Here are a small network's activations along a few directions, averaged over the inputs that share one value of a field.
Related values have similar rows: they may be neighbours, one step apart, or belong to one group.
In the rows, zero is written as 500.
Strong random noise was added to every row along 11 fixed directions; ignore it. To show where, here is one row again and again, with new noise each time:
[514 311 675 537 784 658 490 588 380 126 485 509 488 488 545 505 543 349
 380 504 743 740 545 411 428 314 389]
[529 538 531 441 516 546 459 583 426 390 539 480 655 522 499 495 505 637
 465 578 500 475 449 538 442 574 622]
[611 495 557 548 586 561 423 523 477 359 533 675 517 451 534 556 511 440
 526 521 465 469 532 492 595 572 447]
[621 479 464 553 394 434 591 371 438 394 607 346 562 617 537 461 495 510
 493 486 594 708 536 477 381 442 447]
[342 504 539 414 715 726 475 347 377 639 264 517 206 469 561 454 546 360
 390 464 590 557 505 512 627 483 371]
[459 644 587 429 561 502 342 631 452 418 445 522 508 400 401 516 424 587
 326 564 486 394 429 475 571 635 428]
[571 605 179 520 336 537 490 421 433 456 694 448 539 638 566 471 552 470
 678 575 431 364 576 865 186 640 706]
[289 393 531 404 554 572 528 496 539 585 503 457 430 499 460 479 551 534
 472 447 478 529 506 403 533 352 530]
[806 398 491 629 382 607 633 410 494 702 477 505 586 380 566 587 828 481
 704 357 591 728 569 550 466 441 465]
[406 550 676 527 715 497 321 702 443 384 434 596 518 343 541 655 299 388
 371 530 480 634 472 550 549 579 564]
[379 400 499 426 608 662 565 546 418 507 513 348 494 471 529 535 639 483
 527 466 614 711 530 616 278 331 658]
[412 415 669 450 576 557 547 473 583 576 603 577 439 369 557 628 538 542
 642 395 307 742 634 336 678 331 501]
[550 520 412 586 468 386 444 554 508 340 673 506 551 505 469 596 419 367
 519 517 502 516 515 628 343 533 555]


Y, 12 values:
y3: [424 381 426 420 455 673 590 489 502 562 533 489 506 643 570 320 672 632
 635 500 464 382 602 485 421 352 569]
y10: [669 466 533 399 513 612 681 553 459 527 470 326 687 446 454 489 763 714
 577 509 683 529 357 574 328 416 694]
y4: [494 483 562 556 369 276 501 669 620 362 626 455 664 466 369 509 430 663
 437 512 460 505 529 307 457 481 417]
y7: [549 432 543 494 515 741 468 647 445 148 519 458 484 601 553 246 605 600
 478 578 574 402 704 433 401 348 354]
y6: [536 395 556 727 516 548 352 682 502 490 218 666 553 451 663 412 420 389
 472 479 561 508 596 523 538 597 398]
y2: [386 534 386 591 598 541 398 598 611 454 506 692 304 388 560 535 480 303
 588 462 371 409 622 621 427 531 399]
y12: [519 424 450 515 647 305 615 358 551 426 537 636 525 670 513 538 309 305
 512 573 566 366 275 443 586 497 615]
y8: [676 728 675 467 639 409 484 466 341 332 567 442 504 381 505 725 383 453
 417 545 574 801 457 533 505 619 429]
y11: [623 502 380 669 165 512 415 496 607 599 477 613 589 580 677 319 497 624
 709 498 229 303 715 561 568 654 508]
y9: [526 658 578 574 418 299 373 467 482 480 424 424 387 433 492 510 282 415
 380 476 527 619 570 446 539 563 247]
y1: [344 401 529 471 625 386 417 687 666 259 632 651 426 498 234 521 419 383
 336 523 494 201 403 281 615 357 346]
y5: [692 501 580 464 467 756 606 430 429 436 340 466 465 470 592 331 734 728
 604 533 486 528 665 431 625 496 325]
Each value of Y is a pair of two hidden parts, and every pair occurs once (3 first parts, 4 second parts).
- y7 and y10 share the first part; y7 and y1 share the second. Which value has the first part of y1 and the second part of y10? => y2
- y8 and y4 share the first part; y8 and y9 share the second. Which value has the first part of y9 and the second part of y4? => y6

J, 12 values:
j6: [309 494 225 459 425 499 539 254 706 518 828 672 137 633 363 467 597 346
 617 431 277 222 672 373 568 389 250]
j5: [697 602 712 565 259 384 479 636 554 746 278 484 707 352 474 418 451 836
 426 462 366 507 506 281 803 597 392]
j7: [491 487 503 574 467 548 549 302 520 606 278 423 202 497 619 387 460 371
 498 393 532 665 634 456 627 437 187]
j3: [750 520 758 349 716 490 717 411 528 351 615 615 574 324 413 699 650 679
 612 509 480 663 371 221 748 413 410]
j12: [623 790 643 454 772 657 318 660 151 298 266 429 391 367 487 540 411 387
 265 667 781 529 489 785 376 684 435]
j10: [549 523 491 454 373 555 448 573 594 618 558 571 564 335 462 569 685 677
 731 449 306 367 619 575 506 551 595]
j1: [158 509 296 268 687 464 514 458 507 465 664 453 244 539 259 566 556 333
 486 570 566 295 364 579 303 339 529]
j9: [451 385 415 442 461 652 441 597 600 320 633 607 519 518 356 424 747 590
 511 491 456 187 559 384 516 481 395]
j4: [670 403 537 491 594 363 743 353 554 547 587 566 604 540 461 583 587 479
 569 496 598 565 253 324 587 392 534]
j11: [376 513 727 357 667 484 417 741 429 365 684 423 703 453 479 680 311 555
 415 552 452 647 403 528 461 401 886]
j2: [373  36 573 613 477 784 507 654 614 812 247 584 685 533 640 407 751 495
 542 344 601 492 473 445 562 341 731]
j8: [298 251 626 581 529 525 431 695 620 581 308 621 639 435 541 431 497 587
 439 445 468 460 516 320 604 468 566]
The values of J form a 3 by 4 grid.
- Which values are neighbours of j2? Give them in the order they are listed. => j10, j9, j11
- Which values are neighbours of j5? Give them in the order they are listed. => j7, j12
- Which values are neighbours of j4? Give them in the order they are listed. => j3, j1
Each value of J is a pair of two hidden parts, and every pair occurs once (3 first parts, 4 second parts).
- j3 and j7 share the first part; j3 and j9 share the second. Which value has the first part of j9 and the second part of j7? => j2
- j5 and j4 share the first part; j5 and j12 share the second. Which value has the first part of j12 and the second part of j4? => j1

D, 15 values:
d7: [409 379 542 462 686 583 566 366 419 388 539 548 396 571 551 511 494 288
 541 484 622 525 546 472 512 338 537]
d10: [466 550 581 721 424 474 309 775 486 341 375 444 470 339 668 341 334 513
 421 449 432 792 738 505 382 458 220]
d6: [587 324 555 616 656 667 564 412 403 337 472 622 624 653 860 521 454 431
 611 521 513 855 590 538 462 541 691]
d15: [617 351 438 529 549 593 660 408 642 201 758 626 412 517 455 493 716 462
 727 487 494 448 668 399 455 314 369]
d2: [760 491 494 698 409 545 394 540 486 468 210 607 483 408 594 406 569 384
 446 471 610 479 579 453 593 614 105]
d11: [561 459 364 446 410 620 567 401 413 560 465 523 634 614 587 370 671 643
 626 537 500 400 514 523 465 576 604]
d1: [586 375 609 512 741 609 548 576 422 475 348 578 491 481 468 565 556 348
 451 556 707 460 281 524 561 442 590]
d9: [494 690 593 166 650 623 605 340 312 489 581 383 441 464 308 571 687 750
 476 592 561 501 431 505 536 490 491]
d12: [513 482 523 424 515 448 614 411 523 741 513 532 561 566 533 584 526 584
 535 442 459 597 347 390 600 528 619]
d4: [452 756 550 374 575 512 321 730 465 354 513 359 379 296 194 522 543 498
 250 541 626 361 432 526 397 456 330]
d13: [628 479 675 682 481 434 332 606 524 365 382 603 534 434 493 542 368 431
 267 478 549 582 487 303 699 631 197]
d14: [519 483 512 587 427 560 343 621 570 221 590 513 492 528 530 429 491 504
 524 531 457 416 701 571 409 513 389]
d5: [511 521 539 516 455 424 473 629 509 424 538 431 535 409 423 492 498 553
 525 502 501 435 543 529 386 445 512]
d3: [362 125 423 491 492 587 616 425 576 497 395 541 531 750 506 225 547 532
 456 484 579 193 423 331 608 376 584]
d8: [215 485 654 563 525 436 307 677 535 324 545 548 590 605 682 351 120 566
 288 538 269 613 669 309 595 485 463]
Each value of D is a pair of two hidden parts, and every pair occurs once (5 first parts, 3 second parts).
- d4 and d14 share the first part; d4 and d12 share the second. Which value has the first part of d12 and the second part of d14? => d6
- d5 and d3 share the first part; d5 and d9 share the second. Which value has the first part of d9 and the second part of d3? => d13
